These are the activations of a small neural network, seen along a few directions. Each row is one input.
Each table varies a few parts of the input and shows all the possible inputs, shuffled.
Descriptions start from the smaller parts, as in this example, which fits no table here: ring(5) and (point or (values(2) and line(4)) or ring(9)).
Shared parts are said once, and a part with two or three values counts as separate values.
In the rows, zero is written as 128.

Other details of the inputs vary at random and push rows far along two fixed directions, the same in every table; ignore that.

Rows:
r1: [122  92 113 126 162 138 108 160  94 136 100 135 120]
r2: [138 110 145 124 134 154 122 164 103 128  78 150 125]
r3: [153 169 162 130  91 167 146  94 213 157 205 116 153]
r4: [102 102 117 117 120 143 123 158 104 127  77 144 113]
r5: [128 158 114 162 149  84 141 111 118 124 144 126 129]
r6: [117 106 111 122 143 146 120 157 131 126  95 161 113]
r7: [132 122 132 114 126 138 108 160 109 123  70 157 119]
r8: [164 102 163  94 117 174 101 131 193 178 180 133 146]
r9: [104  68 140  83 134 127 110 114  81  85  93 136 106]
r10: [144 134 120 123 154 115 105 149  99 124 114 157 122]
r11: [118 105 100 115 151 123  93 156 103 131  91 143 114]
r12: [129 210 118 182 151  86 149 105  63 101 149 105 145]
r13: [129 108 129 128 140 124 133 151 140 133  87 159 110]
r14: [ 82  72 134  98 140 134 103 107  75  97  91 145 101]
r15: [129 169 141 147  91 106 152  70 182 159 215  88 154]
r16: [132 177  93 163 149  80 151 112  88  90 152 107 140]
r17: [138  95 130 119 158 121 112 155 125 148  99 143 104]
r18: [124 112 108 127 161 134 110 149 109 135 116 134 113]
r19: [ 97 191 110 201 135 108 177 105  72  93 132  95 149]
r20: [145 106 165  84  77 182 114 130 205 173 154 142 136]
r21: [127 185  95 160 135  75 144 108  83  89 143  91 146]
r22: [149 104 143  98 109 137 102 117 214 178 167 129 129]
r23: [149 103 118 108 149 132 116 155 126 127 124 125 117]
r24: [117  57 180  71  99 158 107  75 196 153 163 138 115]
r25: [142 111 127 114 131 147 136 156 141 119 108 130 118]
r26: [145  89 149  78  76 174 124 134 216 158 160 123 132]
r27: [136 195 129 151  80 124 166  74 194 118 211  80 166]
r28: [129 104 135 129 143 133 134 159 127 135  74 148 103]
r29: [135 179 129 153 126 121 146 117 121 112 134 140 141]
r30: [126 103 132 118 125 127 121 153 139 138  73 149 111]
r31: [144 116 126 102 139 126  86 156 111 137  97 152 121]
r32: [137 101 163 100  73 163 133 114 230 181 165 128 130]
r33: [133 110 129 102 134 123  97 159  86 136  90 148 119]
r34: [120 111 120 128 141 154 127 156 126 130  96 144 111]
r35: [115 182  97 164 129  71 157 108  57  88 139  85 144]
r36: [126 114  99 125 156 127 107 143 123 133 126 148 117]
r37: [126 184 106 185 147  82 165 108  60  86 152  78 153]
r38: [109  80 162  82 128 143  95 106  86 106  98 155 110]
r39: [117 166 121 139  97 128 138  77 170 152 217  90 156]
r40: [141 111 118 111 131 138 131 155 146 115 111 145 122]
r41: [130  99 130 138 158 112 122 152  96 138  93 132 117]
r42: [110 179 129 199 133  92 181 108  83 103 116 102 140]
r43: [ 99 175 105 166 123 112 147 115 102 103 118 115 138]
r44: [144 168 146 153  86 148 172  86 195 130 217  79 166]
Description of these inputs: values(4) and (point or (values(2) and ring(5))).
Changing only the values(4) part turns r44 into r19. The same change can be made to r21. Which row results?
Answer: r11
Which other rows does r6 become when the values(2) part takes its other values? List them by row number.
Answer: r36
Which other rows does r36 become when the values(4) part takes its other values? List them by row number.
Answer: r5, r10, r16
Which other rows does r34 become when the values(4) part takes its other values? List them by row number.
Answer: r3, r25, r28

Rows:
r45: [116  98 121 124 147 107 121 156  77 109  50 146 102]
r46: [124 110 126 118 136 132 128 152  90 103  87 141 119]
r47: [139 119  94 143 163 120 124 194  82 113  57 147 111]
r48: [117 120 134 117 110 146 126 123 144 137 129 131 127]
r49: [148  99 159  82  96 166 112 125 197 156 153 145 126]
r50: [138 115 141 114 132 140 107 123 137 140 143 130 132]
r51: [115 158 105 153 155  93 135 127  48  82 105 110 131]
r52: [131  64 128  95 155 139  94 158 119 145  92 161 104]
r53: [123 185 145 165 111 119 162  82 125 114 178 104 150]
r54: [111 170 120 170 121 100 170  90 115 100 154  89 142]
r55: [109 184 137 171 113 120 159  76 130 117 171 104 149]
r56: [140 204 115 176 122 100 159 116 146 128 167 108 158]
r57: [118 116 130 118 116 150 129 123 149 126 130 130 129]
r58: [132 109 154 120 112 149 131 110 183 155 158 121 127]
r59: [136 125 108 145 173 118 123 190  77 128  53 154 110]
r60: [154  94 150  77 110 160  90 123 195 162 161 138 130]
r61: [118 175 115 158 130  88 145  83 113 112 168 108 139]
r62: [128 119 140 121 102 137 139 109 171 147 158 112 137]
r63: [133 106 129 103 124 144 118 114 178 145 176 123 129]
r64: [126 181 126 151 114 109 141  84 122 119 187  90 153]
r65: [120  83 135  94 128 148  99 155 129 133  73 164 105]
r66: [141  81 137  83 115 156 101 124 194 170 170 137 125]
r67: [121 182  87 186 161  80 153 164  38  97  74 122 126]
r68: [132  78 138  89 128 150 107 169 113 131  79 157 110]
Changing only one part turns r46 into r49. The same change can be made to r63. Which row results?
Answer: r61
Describe the family of inputs behind these rows.
Answer: values(4) and (point or ring(5))
Which other rows does r58 become when the ring(5) part takes its other values? List them by row number.
Answer: r50, r52, r53, r55
